Each row below holds a small network's activations on one input, seen along a few directions.
Each table varies a few parts of the input and shows all the possible inputs, shuffled.
A made-up example of a description, with smaller parts first: values(2) and (point or ring(9) or (line(4) and ring(8))).
Shared parts are said once, and a part with two or three values counts as separate values.
(in the rows, 100 means zero)

Other details of the inputs vary at random and push rows far along two fixed directions, the same in every table; ignore that.
To show where, the next rows are all for the same input, with only those details redrawn:
92  102  102  104  113  89  82  80  92  107  88  93  91  88  149  103
92  73  91  66  90  103  79  168  130  98  83  119  130  132  48  53
91  95  100  96  109  91  80  99  101  105  85  100  100  98  128  91
102  94  98  81  92  113  99  136  105  89  112  100  105  107  63  96
99  97  99  90  100  104  93  113  100  95  103  97  99  99  96  100

A family of inputs:
r1: 100  111  98  116  84  96  78  117  124  124  75  115  126  144  88  60
r2: 102  126  102  148  100  86  101  38  101  118  95  95  86  106  147  106
r3: 114  129  105  130  88  114  99  90  99  108  111  103  103  122  87  102
r4: 84  96  109  107  121  79  87  78  90  106  81  98  91  81  138  104
r5: 103  112  104  87  95  128  138  116  90  71  144  81  90  84  56  141
r6: 89  46  75  57  92  86  72  182  156  107  46  136  164  160  54  7
r7: 122  103  103  97  93  122  138  109  79  74  141  89  92  77  42  131
r8: 134  142  111  137  74  141  141  86  80  84  168  87  91  98  37  158
r9: 107  126  106  144  95  103  90  68  99  114  95  106  104  113  121  102
r10: 96  81  97  77  90  95  106  133  111  97  99  118  105  105  52  85
r11: 78  96  111  105  124  81  94  75  92  105  80  94  94  83  143  106
r12: 97  96  103  102  106  80  92  73  92  114  88  105  82  84  141  102
r13: 112  113  101  89  91  129  133  118  87  71  146  80  88  89  61  143
r14: 82  94  99  96  112  80  100  74  104  112  83  102  93  91  150  98
r15: 107  96  102  112  114  87  93  66  86  107  87  96  93  80  144  103
r16: 91  90  104  110  121  83  103  67  91  105  81  96  101  83  141  99
r17: 130  109  97  94  85  130  133  108  81  74  148  85  91  85  53  131
r18: 106  103  106  86  88  119  143  111  89  80  142  94  84  84  44  134
r19: 102  103  85  114  87  101  80  107  124  123  63  118  118  140  80  62
r20: 89  64  83  59  85  93  90  165  142  104  76  129  133  142  55  45
r21: 119  110  99  87  78  125  131  113  86  81  150  93  80  87  53  132
r22: 92  102  102  104  113  89  82  80  92  107  88  93  91  88  149  103
r23: 93  95  106  99  111  88  82  96  97  107  85  100  95  91  123  96
r24: 98  92  95  95  108  98  111  93  102  95  94  95  109  94  112  97
Q: What do these inputs look like to the network?
A: values(2) or line(4) or (values(3) and ring(6))

A family of inputs:
r25: 106  113  96  100  89  114  72  129  112  107  94  93  124  131  88  78
r26: 99  103  104  116  83  92  75  121  112  112  90  119  104  121  68  78
r27: 89  95  94  103  125  89  100  66  96  97  91  80  96  76  169  113
r28: 102  96  97  89  89  111  84  126  117  99  98  97  115  122  95  71
r29: 97  106  92  103  116  86  108  64  91  100  92  83  87  87  171  111
r30: 99  92  95  81  92  105  78  130  112  107  101  116  105  123  91  84
r31: 84  81  94  69  105  102  84  137  118  87  96  92  112  104  97  87
r32: 105  104  88  114  111  96  99  56  93  107  99  92  99  95  175  109
r33: 87  96  119  102  135  82  75  83  73  98  89  93  83  64  154  114
r34: 101  90  88  105  116  81  116  48  86  103  84  92  84  75  153  109
r35: 91  81  91  68  101  99  83  134  105  98  88  108  94  101  88  82
r36: 117  103  90  114  90  102  98  103  117  113  83  106  129  133  72  72
r37: 86  77  99  68  104  103  88  140  106  92  87  95  112  103  93  89
r38: 81  74  107  83  105  87  109  118  107  108  81  115  111  100  71  85
r39: 102  99  103  92  92  107  79  128  112  106  95  109  101  118  86  74
r40: 118  125  102  81  84  135  140  117  77  61  166  66  71  84  64  156
r41: 109  79  87  86  90  93  119  110  120  103  87  119  124  112  84  77
r42: 94  109  106  110  103  80  93  58  85  117  91  104  77  71  155  118
r43: 115  94  92  120  86  93  102  105  121  106  89  112  121  130  74  75
r44: 97  88  96  90  87  97  81  118  113  111  97  122  103  116  78  82
r45: 128  135  115  113  74  139  136  94  72  78  167  82  62  74  37  152
r46: 95  90  99  109  122  79  111  51  96  101  91  87  91  74  154  116
r47: 102  107  102  108  90  99  71  132  111  108  94  112  104  127  82  81
r48: 90  111  107  97  116  83  85  77  85  107  95  90  68  83  161  116
r49: 102  105  96  105  87  104  77  130  117  100  96  99  117  131  91  78
r50: 89  97  92  91  115  91  87  73  86  97  89  81  80  77  168  110
r51: 142  125  102  117  77  139  163  77  81  71  164  78  80  84  45  147
r52: 109  100  87  111  89  103  95  120  121  100  93  103  125  130  88  76
r53: 142  146  96  120  79  152  143  99  77  75  167  65  96  94  48  152
r54: 105  115  102  103  92  108  67  131  107  116  92  107  112  128  83  81
r55: 88  89  100  79  94  85  88  126  112  105  89  114  93  107  78  82
r56: 102  111  104  112  87  101  70  119  107  119  87  113  111  122  69  78
r57: 125  103  105  93  93  130  164  97  70  68  153  77  82  67  43  162
r58: 98  67  103  85  115  88  107  117  103  88  85  109  127  97  77  77
r59: 95  85  96  98  90  92  104  106  118  113  97  125  113  122  76  78
r60: 97  116  104  113  94  113  70  125  112  109  87  116  110  132  77  85
r61: 102  106  90  108  110  91  110  58  92  106  92  90  100  81  176  112
r62: 84  94  116  101  120  80  86  70  77  113  83  95  73  63  144  123
r63: 92  73  92  74  108  102  104  131  108  93  83  99  121  104  92  84
r64: 114  110  114  79  94  135  130  127  68  71  154  79  69  67  46  160
r65: 79  77  102  84  105  85  106  116  121  103  91  114  111  101  72  83
r66: 97  92  97  75  91  99  87  135  111  106  92  116  106  110  93  85
r67: 98  114  98  110  92  118  75  124  117  101  90  103  123  136  85  83
r68: 85  93  122  109  132  74  79  71  74  103  86  98  83  59  143  113
r69: 98  129  112  147  107  83  95  41  86  131  87  96  92  97  142  107
r70: 95  119  111  152  103  74  98  43  92  124  89  104  87  98  144  107
r71: 91  86  99  91  89  86  116  111  117  111  88  127  116  111  76  79
r72: 94  73  98  80  118  99  99  130  103  82  89  101  129  97  89  77
r73: 85  82  101  71  108  98  78  140  115  96  94  105  101  101  88  89
r74: 85  78  91  80  99  87  111  111  111  104  84  118  103  102  72  76
r75: 139  117  95  109  79  135  160  78  78  73  170  84  82  86  56  157
r76: 102  102  97  110  113  75  119  50  91  104  90  91  82  86  155  112
r77: 82  74  114  88  116  82  104  119  102  96  87  118  120  95  69  78
r78: 128  126  99  92  77  148  135  106  76  67  179  72  79  89  67  160
r79: 103  129  97  145  114  105  93  48  94  109  87  90  103  104  161  113
r80: 85  88  100  86  96  80  113  114  117  106  89  118  103  113  73  77
r81: 94  113  112  133  105  84  108  42  93  119  90  102  84  89  143  100
r82: 98  76  76  71  102  104  106  124  112  89  87  101  115  105  92  76
r83: 95  109  99  100  106  92  92  70  90  105  95  87  92  84  177  114
r84: 86  96  113  101  132  85  81  78  76  90  91  81  95  68  166  112
r85: 94  113  106  120  89  106  73  113  113  114  81  123  110  127  64  82
r86: 108  92  87  96  92  111  101  116  121  98  94  102  124  121  92  68
r87: 89  78  92  74  97  90  87  123  107  102  84  114  93  95  76  81
r88: 91  109  107  127  91  102  98  101  119  115  81  125  119  133  61  78
r89: 82  98  111  104  121  78  82  66  91  108  92  93  73  65  148  120
r90: 139  142  104  137  80  148  154  77  81  74  159  84  89  99  33  160
Q: What do these inputs look like to the network?
A: ring(6) and line(11)
Q: The inputs of r70 and r52 match in every part but the ring(6) part. If r74 is changed in the same way as r70 into r52, which row does it become?
A: r82
Q: Change only the ring(6) part in r44. List by row number the other rows that result.
A: r30, r32, r59, r75, r78

A family of inputs:
r91: 112  102  92  99  76  99  106  108  108  107  103  114  82  107  53  91
r92: 92  98  111  98  87  110  93  126  118  105  95  122  104  116  44  79
r93: 96  119  106  120  114  105  78  96  90  101  86  96  107  103  104  104
r94: 91  110  106  96  104  82  106  74  91  116  96  96  81  91  152  106
r95: 113  106  105  106  86  130  88  128  103  93  115  98  113  117  72  89
r96: 106  99  92  101  112  102  95  69  91  93  106  86  93  88  160  103
r97: 97  92  96  97  109  93  97  67  87  104  101  104  92  83  152  116
r98: 111  112  112  112  90  119  98  106  90  104  118  106  99  99  80  120
r99: 100  73  99  70  107  106  96  148  112  82  85  98  126  101  55  81
r100: 85  110  102  113  105  90  91  78  103  110  98  95  92  101  152  122
r101: 114  111  102  118  93  77  91  60  87  122  101  104  72  87  137  105
r102: 105  87  79  96  90  83  56  115  126  125  52  121  118  130  109  46
r103: 77  89  88  90  102  86  65  127  141  112  61  111  126  138  119  63
r104: 95  86  109  98  121  85  95  81  80  98  90  91  97  69  135  119
r105: 83  87  93  81  100  84  82  114  114  123  61  114  116  123  136  70
r106: 83  85  110  101  118  80  100  73  84  100  80  92  84  66  122  110
r107: 112  118  93  144  111  105  147  10  88  114  105  72  102  88  136  132
r108: 102  95  89  89  106  106  98  89  101  93  99  100  101  93  122  102
r109: 85  76  87  82  122  85  79  114  116  106  58  108  118  103  130  69
r110: 110  124  107  118  99  128  98  116  81  80  128  82  105  104  68  113
r111: 94  92  104  96  109  81  102  61  88  105  108  105  82  78  149  108
r112: 81  90  99  102  118  81  106  72  89  103  84  99  77  71  132  110
r113: 94  99  116  99  98  100  87  136  106  102  103  115  115  119  42  82
r114: 90  79  90  77  90  105  113  117  112  91  105  118  97  101  59  89
r115: 129  138  108  136  78  132  181  75  79  66  170  83  110  73  52  154
r116: 138  121  88  110  72  125  109  98  85  87  140  82  82  97  77  120
r117: 104  92  107  104  126  93  92  82  84  88  92  72  97  74  148  106
r118: 103  118  111  115  102  113  96  109  82  97  116  99  102  100  69  124
r119: 112  118  92  87  87  124  118  113  93  84  126  78  96  107  93  113
r120: 119  93  86  93  75  101  89  127  108  112  99  117  105  120  64  85
r121: 106  87  116  80  101  101  123  116  83  81  126  91  94  72  60  120
r122: 91  75  87  84  121  85  77  116  116  101  67  101  120  109  138  60
r123: 96  118  94  98  107  101  99  78  93  108  87  86  90  97  153  109
r124: 94  98  89  89  89  109  88  139  130  90  105  94  120  135  85  81
r125: 91  92  106  96  119  74  105  73  85  104  99  98  82  70  144  111
r126: 151  120  101  138  87  127  180  70  77  66  154  91  91  99  39  150
r127: 82  111  101  100  103  87  108  73  96  114  82  97  77  92  139  104
r128: 87  93  103  85  88  92  99  135  129  101  108  111  107  125  71  88
r129: 88  109  111  106  100  105  97  121  104  97  99  109  100  111  37  94
r130: 108  103  103  98  88  124  84  136  114  100  97  113  119  120  58  84
r131: 96  72  89  69  99  102  103  146  110  93  97  114  119  105  64  87
r132: 86  89  116  106  103  79  64  103  116  129  71  126  112  117  117  61
r133: 88  115  104  102  89  106  121  104  109  91  123  94  78  101  71  125
Q: What do these inputs look like to the network?
A: values(3) or (line(5) and line(8))
Q: Change only the line(8) part in r99. List by row number the other rows that result.
A: r93, r102, r103, r108, r109, r123, r130
Q: Change only the line(5) part in r113. List by row number the other rows that result.
A: r93, r110, r118, r129

A family of inputs:
r134: 107  116  111  96  103  118  106  96  79  88  134  79  78  77  118  148
r135: 98  81  103  83  109  90  116  110  99  90  100  110  110  90  83  98
r136: 87  96  90  89  111  80  64  98  107  112  67  94  87  98  158  84
r137: 100  89  85  92  73  108  66  164  142  112  81  136  139  155  38  43
r138: 106  85  85  104  117  94  111  73  102  95  81  93  118  95  140  90
r139: 100  103  91  112  88  83  59  111  128  133  59  128  119  150  118  41
r140: 95  120  110  109  116  101  70  80  75  110  91  89  76  77  147  119
r141: 113  109  105  87  95  120  103  132  84  77  134  86  97  93  68  125
r142: 87  68  102  87  114  76  91  102  109  105  74  110  113  93  105  69
r143: 88  82  90  63  95  102  73  147  117  103  86  100  111  115  93  71
r144: 107  108  98  127  97  81  115  49  92  120  89  107  90  102  132  105
r145: 100  68  84  86  78  96  96  153  146  115  76  140  145  146  15  40
r146: 107  117  102  79  82  134  117  131  88  70  152  85  84  92  58  144
r147: 79  79  103  93  121  75  83  82  100  114  56  118  100  87  137  80
r148: 87  80  93  72  98  97  118  117  109  90  105  106  104  94  83  94
r149: 103  109  110  91  102  113  101  113  83  82  134  83  85  86  98  130
r150: 120  111  102  116  84  122  146  99  95  85  138  100  100  103  31  127
r151: 96  91  99  124  101  69  90  56  109  133  62  116  109  112  145  76
r152: 94  126  106  132  99  101  82  92  107  112  88  96  108  118  116  91
r153: 124  137  105  131  78  117  104  69  85  104  129  92  83  100  110  124
r154: 109  92  93  75  91  107  137  108  96  75  126  90  76  80  64  124
r155: 107  113  108  95  97  124  95  121  84  84  126  86  87  88  69  127
r156: 91  103  103  130  115  77  103  49  102  121  69  104  104  103  139  97
r157: 103  88  104  77  98  110  138  122  96  79  131  102  97  84  62  120
r158: 87  94  97  90  115  83  117  63  85  105  95  91  78  70  153  113
r159: 86  61  96  74  101  85  89  144  122  101  64  125  125  114  56  55
r160: 100  90  108  89  108  100  129  90  86  85  128  92  86  69  96  123
r161: 108  94  84  95  107  110  82  115  107  94  82  88  126  119  127  77
r162: 113  121  105  117  83  125  152  101  93  83  137  87  101  99  31  131
r163: 106  132  109  132  100  112  93  81  99  107  109  90  94  107  110  114
r164: 102  127  106  140  106  100  83  61  92  111  101  95  89  107  144  111
r165: 92  107  112  113  118  90  69  74  82  105  94  82  83  78  155  109
Q: What do these inputs look like to the network?
A: values(2) and (point or line(6) or line(9))
Q: The inputs of r150 and r164 match in every part but the values(2) part. If r158 is changed in the same way as r150 into r164, which row does it become?
A: r143
Q: A walk changes only the line(6) part. It starts at r144 and steps to r151. List the rest of the walk in order.
A: r145, r150, r156, r162
Q: A walk changes only the line(6) part. It starts at r139 and steps to r153. List the rest of the walk in order.
A: r137, r164, r163, r152

A family of inputs:
r166: 98  105  101  106  99  101  103  91  101  104  100  101  98  101  105  104
r167: 99  105  102  105  100  99  102  92  98  104  98  100  95  99  103  103
r168: 100  103  100  109  102  99  105  89  100  101  99  99  102  101  103  103
r169: 110  97  98  86  84  121  107  146  108  86  118  105  112  114  31  97
r170: 103  107  100  106  101  103  96  96  98  99  102  97  100  102  109  103
r171: 100  103  103  103  100  98  96  95  97  102  103  101  94  96  105  102
r172: 98  107  102  105  100  99  97  95  98  102  100  97  94  99  105  102
r173: 94  95  102  92  105  95  105  98  97  98  102  100  96  90  109  106
r174: 102  101  101  108  102  97  103  90  97  102  98  100  99  98  101  103
r175: 99  94  99  90  107  101  98  102  94  95  100  93  95  89  111  106
r176: 101  101  102  103  100  98  100  92  97  104  101  103  95  96  104  103
r177: 102  105  98  106  97  100  103  91  101  103  101  101  97  102  107  103
r178: 98  92  98  93  106  96  106  95  97  96  98  96  97  87  107  103
r179: 99  107  103  106  103  102  96  97  96  100  99  96  99  99  106  103
r180: 101  103  104  105  102  101  94  96  94  101  101  99  98  96  106  103
r181: 112  98  94  86  79  120  115  138  111  90  119  107  112  118  38  94
r182: 94  96  103  92  106  95  101  101  96  96  103  96  94  91  110  105
r183: 104  103  98  109  100  99  105  89  100  100  100  99  101  102  105  101
r184: 105  107  99  106  99  104  96  96  97  101  102  96  102  102  110  102
r185: 106  103  98  108  98  99  105  89  99  102  101  98  103  102  106  100
r186: 100  105  102  105  99  97  96  95  98  103  101  99  94  98  105  104
r187: 71  54  87  68  111  65  50  139  140  123  30  130  135  134  121  21
r188: 98  106  101  106  100  101  97  94  101  103  102  97  97  101  106  104
r189: 96  96  103  93  108  98  99  102  95  95  102  95  98  90  111  106
r190: 102  106  99  106  98  100  98  94  100  101  103  98  96  102  108  102
r191: 101  103  101  105  99  97  100  92  97  104  99  102  95  98  103  105
r192: 99  107  102  107  102  104  96  95  98  100  100  96  101  101  107  105
r193: 95  93  103  95  107  94  107  95  97  96  100  98  100  89  107  104
r194: 102  100  103  107  102  97  102  90  96  102  100  102  99  96  102  101
r195: 104  107  99  105  96  101  98  95  99  103  103  97  97  102  109  102
r196: 110  98  98  90  85  119  119  135  108  86  118  104  111  113  31  97
r197: 97  93  97  89  104  97  103  97  96  97  99  98  93  89  109  105
Q: What do these inputs look like to the network?
A: line(4) and (values(2) or line(6))
Q: The inputs of r166 and r192 match in every part but the line(4) part. If r167 is changed in the same way as r166 into r192, which row does it become?
A: r179
Q: A walk changes only the line(6) part. It starts at r194 and steps to r174. List the rest of the walk in order.
A: r196, r168, r183, r185
Q: Change only the line(4) part in r193. List by row number the other rows that result.
A: r173, r182, r189
Q: List by row number the other rows that have the line(4) part in common with r187.
A: r171, r172, r182, r186, r188, r190, r195

A family of inputs:
r198: 87  82  105  79  115  84  90  100  93  98  95  100  91  78  134  102
r199: 97  106  105  113  107  94  81  88  95  109  88  99  96  98  122  97
r200: 92  106  105  114  108  94  90  86  99  110  88  101  101  101  122  99
r201: 111  87  92  87  86  110  110  130  113  92  104  112  120  117  49  82
r202: 103  105  98  109  105  97  84  90  97  106  91  96  101  101  129  95
r203: 98  98  103  113  106  87  96  79  97  112  85  106  99  96  117  96
r204: 98  106  99  106  102  95  83  90  99  110  90  98  91  101  127  98
r205: 105  95  95  88  88  115  103  137  114  92  106  106  122  122  57  86
r206: 98  99  97  106  101  88  98  80  100  112  88  105  94  98  123  95
r207: 93  103  99  108  102  89  97  83  104  110  91  101  96  103  126  96
r208: 101  94  100  91  87  109  108  136  116  93  106  112  118  121  38  84
r209: 100  97  95  84  84  113  101  139  118  95  105  109  114  123  53  87
r210: 98  101  99  112  106  92  98  82  103  106  91  98  105  102  127  95
r211: 119  121  107  90  103  134  162  81  52  55  173  57  54  39  75  189
Q: What do these inputs look like to the network?
A: values(2) or (values(3) and line(4))
